These are the activations of a small neural network, seen along a few directions. Each row is one input.
Each table varies a few parts of the input and shows all the possible inputs, shuffled.
Descriptions start from the smaller parts, as in this example, which fits no table here: values(2) and (point or ring(11) or (line(4) and ring(8))).
Shared parts are said once, and a part with two or three values counts as separate values.
(in the rows, 128 means zero)

Other details of the inputs shift rows strongly along two fixed directions, in all tables alike. That doesn't count.

A family of inputs:
row 1: [136 148  71 143  43 122  91 100 161  80 143 153]
row 2: [123 112 119 121 149 114 141 129 140 124 150 141]
row 3: [134 131 105  99 155 134 147 128 146 147 150 140]
row 4: [126 134  90  92 168 127 165 131 140 149 143 136]
row 5: [128 149  61 141  40 119 106 104 147  76 136 152]
row 6: [138 141 118 121 159 126 128 117 145 129 131 137]
row 7: [127 102 206 150 120 139 117 138  83 160 101 102]
row 8: [136 144 119 104 198 134 143 127 150 139 126 122]
row 9: [126 118 190 153 121 133 111 131  91 133  87 105]
row 10: [139 131 113 104 176 126 155 126 140 148 141 141]
row 11: [121 102 184 141  99 133 126 136  93 154 106 115]
row 12: [130 148 100 119 151 132 123 118 152 120 128 126]
row 13: [117 129 133 146  94 108 127 132 134  94 144 134]
row 14: [132 138 115 107 192 138 148 131 135 149 133 120]
row 15: [107 132 124 147  80 114 121 134 128  87 140 124]
row 16: [123 119 100 114 141 117 141 130 143 110 151 138]
row 17: [135 138 125 108 185 140 130 125 156 147 136 123]
row 18: [138 140  97 100 184 136 143 135 148 150 145 129]
row 19: [135 147  94 114 149 135 118 125 153 126 138 133]
row 20: [120 105 185 142 101 126 134 138  81 145  94 113]
row 21: [130 131 106 109 141 134 139 137 133 144 138 136]
row 22: [142 132 130  96 233 134 164 133 142 169 139 128]
row 23: [128 125 119 136  79 115 129 118 127 118 123 147]
row 24: [111 124 144 143 100 120 121 148 123 109 139 117]
row 25: [136 139  94 108 142 126 145 123 141 123 137 140]
row 26: [126 115 192 155 109 139  99 127 100 140  99 106]
row 27: [139 139 102 104 172 140 136 121 158 140 149 134]
row 28: [129 140 118 145  95 135  95 121 142 108 115 126]
row 29: [135 130 114 111 143 134 137 125 140 142 143 135]
row 30: [121 126 129 138  92 128 125 127 110 123 117 129]
row 31: [137 155  77 148  64 117  93  95 171  73 129 154]
row 32: [129 145  82 140  66 122 110 110 139  91 131 141]
row 33: [139 138 106  97 189 130 158 131 138 144 138 132]
row 34: [129 104 205 156 124 129 124 135  80 154  94 110]
row 35: [112  91 175 152 106 127 113 146  95 132 119 111]
row 36: [132 141 120  92 231 139 155 134 139 163 135 117]
row 37: [130 110 190 157 116 126 118 129  91 143  97 114]
row 38: [112 129 139 142  97 111 127 138 123  94 136 125]
row 39: [129 127 112  96 167 132 156 143 134 163 139 131]
row 40: [131 138 108 116 158 131 137 126 131 136 133 125]
row 41: [132 137  91 139  62 115 118 109 142  96 133 159]
row 42: [125 107 201 155 126 145 110 144  83 154  91  96]
row 43: [108  92 178 153 111 124 121 141  88 129 114 108]
row 44: [132 147  63 140  38 123  98 111 153  82 139 154]
row 45: [134 137  98  95 169 128 160 131 139 139 140 140]
row 46: [128 114 184 154 108 130 116 132  86 134  92 107]
row 47: [126 111 201 155 126 137 119 136  82 142  86 100]
row 48: [123 110 114 103 178 127 147 135 148 140 162 134]
row 49: [110 106 193 152 110 124 123 148 100 128 128 104]
row 50: [134 150  63 142  40 123  94 110 154  80 139 153]
Description of these inputs: ring(5) and (values(2) or line(8)).
Q: Changing only the ring(5) part turns row 24 into row 38. The same change can be made to row 50. Which row results?
A: row 33
Q: Changing only the ring(5) part turns row 17 into row 12. The same change can be made to row 11. Which row results?
A: row 4
Q: Which other rows does row 3 become when the ring(5) part takes its other values? List them by row number.
A: row 21, row 30, row 41, row 45
Q: Which other rows does row 49 become when the values(2) part takes its other values? List them by row number.
A: row 48
